A small network was shown many inputs. Here are its activations along a few directions, one row for each input.
Each table varies a few parts of the input and shows all the possible inputs, shuffled.
A made-up example of a description, with smaller parts first: one of 8 places around a ring, together with either a single point or one of 11 places along a line or (one of 3 separate values, together with one of 4 places along a line).
Shared parts are said once, and a part with two or three values counts as separate values.
In the rows, zero is written as 128.

Other details of the inputs vary at random and push rows far along three fixed directions, the same in every table; ignore that.

Rows:
R1: [141 113 107 125 148 143 136 117 124 118 116 120 114 137]
R2: [130 135 143 120 126 149 103 137 129 119 132 113 126 117]
R3: [124 129 137 123 121 147 112 139 115 130 135 106 118 116]
R4: [124 135 143 128 125 150 102 136 129 119 125 116 130 116]
R5: [123 130 128 130 155 133 141 154 132 121 103 132 121 132]
R6: [ 86 158 138 133 160 113 150 179 111 123 120 136 103 128]
R7: [130 134 127 120 131 144 102 132 109 119 133 115 121 113]
R8: [146 123 111 128 133 148 140 110 138 138 127 119 126 133]
R9: [ 96 176 150 113 145  87 151 165 117 130 122 144 131 120]
R10: [115 131 164 124 111  91 112 125 133 139 138 147 154 115]
R11: [139  86 109 118 121  82 184 103 156 151 110 161 132 158]
R12: [149 104 111 131 115 145 125 109 140 135 138 109 117 142]
R13: [128 134 136 124 119 141 112 141 117 127 141 109 113 123]
R14: [133 152 134 129 114 145 112 131 121 126 144 119 126 117]
R15: [144 110 105 136 132 152 119 111 124 120 119 119 123 129]
R16: [125 140 124 141 186 151 181 158 106 127 113 144 103 154]
R17: [148  99 113 119 125  98 151 102 169 141 113 134 145 137]
R18: [107 129 113 136 195 122 197 179 115 124  81 135  93 154]
R19: [134 139 142 130 130 150 118 132 107 141 142 128 135 129]
R20: [148 103 109 113 110  93 133  92 147 132 127 131 148 134]
R21: [110 131 146 121 126  80 123 126 114 138 134 150 148 116]
R22: [146 125 112 128 138 149 148 114 134 131 119 119 123 137]
R23: [144 102 114 129 106  91 144  96 175 130 119 143 153 139]
R24: [134 102 106 149 123 157 135 112 138 126 124 117 117 141]
R25: [128 132 129 119 121 140  92 122 114 126 141 113 128 109]
R26: [134 150 134 122 124 143 119 135 119 129 140 118 123 119]
R27: [118 130 167 120 100  94  99 120 130 138 144 142 159 108]
R28: [148 128 108 137 128 147 142 111 141 131 134 123 120 141]
R29: [133 145 137 120 114 151 104 127 117 133 141 112 135 108]
R30: [153 115 124 125 118 142 117 112 149 120 132 116 125 136]
R31: [146 111 115 121 126 104 171 102 149 149 118 157 135 148]
R32: [142 103 104 147 115 147 137 111 140 124 127 121 116 144]
R33: [154 117 120 138 133 159 138 110 124 138 140 129 132 146]
R34: [ 92 133 123 102 168  31 191 155 133 138  80 165 147 130]
R35: [125 127 117 143 161 149 149 154 134 109 103 136 109 141]
R36: [137 131 123 144 150 164 147 130 113 132 131 134 118 144]
R37: [135 109 112 141 136 141 140 119 154 119 114 133 126 139]
R38: [129 140 137 122 138 136 117 145 132 120 134 121 115 125]
R39: [117 120 147 139 121 151 116 134 104 132 148 125 122 128]
R40: [132 142 140 129 116 138 102 140 132 114 140 121 124 120]
R41: [141 110 108 124 116 104 151  94 158 152 116 135 156 132]
R42: [148 108 105 143 123 153 137 120 135 121 132 113 108 148]
R43: [108 137 151 118 102  98 106 129 143 127 129 139 160 106]
R44: [138 128 121 136 147 138 144 138 142 108 117 128 107 148]
R45: [128 147 132 130 121 155 111 132 115 132 130 117 134 112]
R46: [149 125 105 146 122 160 137 108 139 124 129 125 122 137]
R47: [127 118 120 113 160  76 183 145 154 134  92 148 135 140]
R48: [130 126 104 145 160 152 141 140 113 107 107 129 105 138]
R49: [ 97 141 135 139 149 140 143 162 110 117 114 125 108 130]
R50: [111 134 151 113 105  93 103 126 144 140 131 134 161 100]
R51: [135  93 108 130  94  88 151  89 163 140 123 136 154 143]
R52: [108 139 146 115  97  89 109 134 130 141 148 128 146 113]
R53: [146 126 111 141 114 157 129 101 139 124 133 122 129 136]
R54: [118 120 149 135 121 151 115 133 103 131 148 123 123 128]
R55: [112 147 142 118  96  94 117 122 133 143 134 140 166 101]
R56: [157 114 122 128 116 143 115 115 149 121 133 117 125 133]
R57: [129 133 146 124 128 137 119 136 128 127 128 144 109 132]
R58: [128 135 127 134 108 135  91 122 116 116 142 122 131 111]
R59: [112 151 141 119 100 100 114 122 135 142 143 138 155 107]
R60: [129 127 139 129 135 141 105 126 101 122 147 127 125 121]
R61: [133 136 129 119 123 130 102 131 113 118 139 118 122 116]
R62: [108 148 141 118  99 102 112 121 133 145 138 138 161 103]
R63: [116 135 148 108 112  82 118 124 120 139 133 153 136 112]
R64: [140 110 103 140 127 154 120 108 127 113 122 124 125 134]
R65: [123 139 126 134 121 140 101 128 112 111 136 123 123 119]
R66: [109 135 139 111 109  87 104 121 126 139 132 134 157  99]
R67: [147 118 116 136 127 137 131 117 154 120 130 125 118 142]
R68: [144  82 118 124 123  91 166 104 144 154 122 143 153 154]
R69: [135 101 112 137 129 145 146 114 135 129 112 115 122 143]
R70: [139 101 106 150 122 157 138 116 134 122 119 118 118 140]
R71: [113 143 136 111 116  78 120 138 122 126 134 141 145 111]
R72: [ 90 151 141 131 170 127 148 180 104 128 107 125 102 128]
R73: [128 141 128 127 123 137 101 130 112 112 139 119 120 122]
R74: [139 104 109 129 146 145 159 126 133 127 111 114 109 148]
R75: [121 130 136 123 123 146 110 137 118 134 139 106 117 118]
R76: [ 99 155 144 122 166 122 149 181 104 120 117 124  96 135]
R77: [102 155 157 131 189 129 152 185 102 116 115 143 101 139]
R78: [117 136 124 134 125 139 102 127 115 119 132 124 127 115]
R79: [133 125 140 129 132 141 101 128  98 126 143 125 128 122]
R80: [128 140 137 138 120 147 104 140 132 111 135 125 122 120]
R81: [111 138 138 117  95  83  98 116 131 134 142 138 158 103]
R82: [121 121 149 131 124 150 113 136 103 133 152 121 125 130]
R83: [153 126 110 131 129 154 134 109 137 133 135 116 117 139]
R84: [133 150 137 120 118 146 112 128 119 127 142 114 127 120]
R85: [120 151 133 135 121 156 114 130 117 124 131 121 132 118]
R86: [152 104 130 138 141 141 137 119 135 132 122 131 128 150]
R87: [130 139 128 121 129 138  99 131 113 121 142 115 117 119]
R88: [139  96 106 123 109  83 167 100 162 139 121 137 143 150]
R89: [143 115 114 142 125 141 129 113 156 120 127 129 122 139]
R90: [ 86 153 155 114 172  65 157 170  97 130 114 161 127 119]
R91: [124 146 136 126 118 151 110 126 117 131 131 117 138 113]
R92: [128 138 128 126 113 133  92 123 118 119 148 118 126 117]
Description of these inputs: one of 4 separate values, together with either a single point or one of 4 places along a line or (one of 3 separate values, together with one of 6 places around a ring).
Changing only the choice among 4 separate values turns R67 into R52. The same change can be made to R89. Which row results? -> R6
Changing only the choice among 4 separate values turns R50 into R41. The same change can be made to R47. Which row results? -> R29
Changing only the choice among 4 separate values turns R5 into R18. The same change can be made to R57. Which row results? -> R11
Change only the choice among 3 separate values in R48. List by row number the other rows that result. -> R64, R78
Change only the place on the line of 4 in R82. List by row number the other rows that result. -> R39, R54, R68
Change only the choice among 4 separate values in R23. List by row number the other rows that result. -> R51, R53, R65
Change only the choice among 4 separate values in R37. List by row number the other rows that result. -> R24, R62, R78
Change only the place on the ring of 6 in R46. List by row number the other rows that result. -> R14, R26, R29, R45, R55

Rows:
R93: [142 113  77 148 183 118 208 126 142 122  85 155 107 169]
R94: [129 136 138 128 145 132 148 134 126 135 128 139 128 137]
R95: [115 158 144 123 142 152 116 154  89 127 144 117 107 121]
R96: [105 142 147 122 105  80 127 131 143 135 130 151 153 114]
R97: [123 138 130 112 119  96 111 128 133 120 126 132 140 111]
R98: [113 143 136 118 116 105 120 139 147 126 124 129 139 112]
R99: [145 107  95 127 187  90 219 130 141 140  92 157 114 172]
R100: [195  67  69 126  70 111 130  28 197 141 125 123 172 141]
R101: [108 137 144 123 121 103 143 134 125 147 126 140 151 121]
R102: [127 126  98 130 181 115 176 148 134 109  89 139 102 148]
R103: [132 146 150 148 152 212 103 158  94 110 144 114  87 133]
R104: [133 142 123 151 156 212  93 159 107  85 130  93  74 131]
R105: [167  73 106 154  96 190 103  76 134 127 146 104 126 144]
R106: [170  80 118 151  62 197  79  61 143 136 160  99 142 129]
R107: [117 124 148 119 116 108 117 136 116 135 142 126 129 124]
R108: [151 103 118 150 160 184 134 130 115 113 128 123  94 157]
R109: [105 175 148 123 120 148  88 158 115 119 138 106 122  98]
R110: [125 139 151 108 111  87 132 125 133 151 142 142 155 121]
R111: [106 158 149 124 124 153 100 149  88 131 148 114 121 109]
R112: [113 142 151 122 121 119 113 128 109 141 138 137 151 112]
R113: [127 114  96 140 193 133 208 144 120 129  89 145 105 167]
R114: [132 114  95 126 155 102 163 127 147 119  97 137 122 140]
R115: [188  66 106 136  78 155 118  52 168 144 149 119 144 152]
R116: [117 142 140 110 118  80 134 138 154 128 118 140 144 117]
R117: [110 142 147 120 110 115 127 135 119 146 140 127 144 116]
R118: [150 126 100 137 127 167 114 112 136 117 125 110 119 127]
R119: [110 168 142 141 137 157 113 158 108 115 135 127 114 117]
R120: [107 143 144 108  95  74 116 129 155 138 128 132 156 103]
R121: [161 102 109 140 112 168 101 100 149 106 134 106 117 136]
R122: [179  73 102 150  98 191  98  60 133 127 146 110 132 140]
R123: [118 145 150 114 109 109 125 132 122 146 146 128 142 117]
R124: [132 126 100 122 155  81 193 133 167 130  89 147 134 148]
R125: [176  73 108 136  75 131 128  46 171 154 138 132 173 141]
R126: [105 128 147 122 122 111 122 144 111 136 136 127 130 122]
R127: [114 125 154 129 125 121 112 137 114 132 136 134 137 120]
R128: [116 157 137 114 128  95 131 147 141 127 119 134 140 115]
R129: [112 131 154 124 123 107 132 136 127 142 128 144 144 122]
R130: [121 122 157 111 104  89 104 125 124 141 150 136 150 117]
R131: [127 115 129 118 128  92 165 127 141 145 121 142 132 143]
R132: [123 143 137 149 142 215 109 158  91 115 143  98  81 132]
R133: [130 112 119 123 146 108 158 128 119 135 121 135 118 143]
R134: [104 140 138 118 125  93 116 147 134 123 123 126 133 112]
R135: [128 128 121 141 125 148 106 122 112 114 135 128 119 123]
R136: [146 153 104 150 176 224 117 155 102  89 118  99  68 140]
R137: [124 108  90 149 201 111 215 155 140 109  79 157  91 180]
R138: [116 137 128 112 106  92 102 121 134 128 130 125 148 101]
R139: [121 136 144 114 131  94 137 127 121 143 131 149 151 122]
R140: [107 152 149 125 114 141  74 150 116 110 143 109 124  99]
R141: [143  98  95 143 160 154 169 121 119 125 112 122  99 158]
R142: [105 144 145 134 143 154 110 155  85 122 135 121 113 116]
R143: [122 127 149 107 111  84 112 121 117 142 145 141 150 113]
R144: [120 126 146 116 130  94 126 129 115 137 133 146 144 120]
R145: [110 153 124 113 128  93 126 139 133 132 117 129 140 109]
R146: [114 148 148 113  96  98 101 133 146 127 134 127 149 103]
R147: [108 172 144 126 130 147 100 161 117 116 132 113 121 103]
Changing only one part turns R142 into R101. The same change can be made to R133. Which row results? -> R123
Changing only one part turns R97 into R116. The same change can be made to R135. Which row results? -> R96
What is each input in this table made of? -> one of 5 places around a ring, together with either a single point or one of 4 places along a line or one of 6 places around a ring
Change only the place on the line of 4 in R124. List by row number the other rows that result. -> R109, R128, R147

Rows:
R148: [157 100 102 136 141 157  92 102 117 101 139 118  98 140]
R149: [149 112  78 143 138 166  95 100 118  93 128 105 116 128]
R150: [176 131  95 135  85 184  98  83 146 141 139  98 145 118]
R151: [110 124 140 126 148 117 101 154  94 111 126 133  99 121]
R152: [141  78 126 146 125 167 107 112 107 111 136 119 104 147]
R153: [ 94 180 177 139 133 155 125 180 110 131 144 131 123 116]
R154: [142  86 100 161 126 193 122 101 108 127 134 114 122 138]
R155: [105 173 123 131 136 124  98 169 121 101 120 114 113  93]
R156: [130 110 107 143 165 110 177 136 170 104  86 139 106 158]
R157: [112 133 143  77 117  22 137 118 126 148 126 162 160 104]
R158: [170 102  76 123 102 157  96  64 134 118 139 108 143 114]
R159: [111 178 157 128 134 130  89 177 131  92 132 122 110 100]
R160: [118  93  99 140 126 102 176 116 169 130  86 134 132 145]
R161: [137 115 116 154 115 165 129  92 104 141 138 117 146 131]
R162: [159 132 126 108  68 134  74  86 178 127 159 114 164  98]
R163: [148 139 106 139 166 144 206 147 152 136 103 146 106 165]
R164: [121 107 171 105  53  48  96  80 123 182 171 158 200  97]
R165: [145 113 105 126 182 131 198 137 106 137 113 154 106 170]
R166: [129 127 143  85 125  32 151 110 128 163 123 166 174 120]
R167: [127 106 100 146 127 111 197 100 167 153  97 141 143 155]
R168: [176 110 139 131  84 173 105  83 137 145 171 109 135 144]
R169: [118 172 128 125 160 153 122 144  82 124 125 129 131 107]
R170: [ 87 157 174 140 138 156 114 183 122 127 133 130 115 119]
R171: [132  82 127 125 145  93 178 136 151 128 105 138 119 167]
R172: [151 151  97 132 112 185  92 108 139 115 132  90 113 114]
R173: [117  96 100 146 128 114 186 117 165 147  93 140 137 147]
R174: [154  83 135 151 128 184 127 120 131 128 148 116 104 152]
R175: [142  82 110 124 148  73 175 124 166 121 106 142 123 163]
R176: [ 86 186 137 107 120  74 154 154 129 160 118 150 159 112]
R177: [109 103 101 146 165 121 168 140 117 112  90 134 116 150]
R178: [100 140 127 129 131 111 100 143  98 106 123 121 125  99]
R179: [104 120 159 134 142 132 112 153  82 136 144 136 113 126]
R180: [145 131 111 111 180 117 175 155 136 119 111 134  92 157]
R181: [ 96 182 142 124 142 157 119 143  74 131 140 128 133 116]
R182: [ 85 156 176 130 124 136 103 185 124 108 124 125 121 113]
R183: [106 155 178 131 148 148 130 176  93 138 154 127 106 134]
R184: [109 162 167 109 137 109  86 168 116 101 144 120 105 111]
R185: [179 116 141 114  90 161  90  84 141 145 163  98 138 133]
R186: [ 99 149 125 129 124 122 109 155 131 113 112 116 113 104]
R187: [142 147 159  90  57  53 110  89 182 165 146 143 211  92]
Changing only one part turns R157 into R166. The same change can be made to R162. Which row results? -> R187
What is each input in this table made of? -> one of 5 places around a ring, together with one of 8 places around a ring
Change only the place on the ring of 5 in R181. List by row number the other rows that result. -> R163, R165, R168, R176
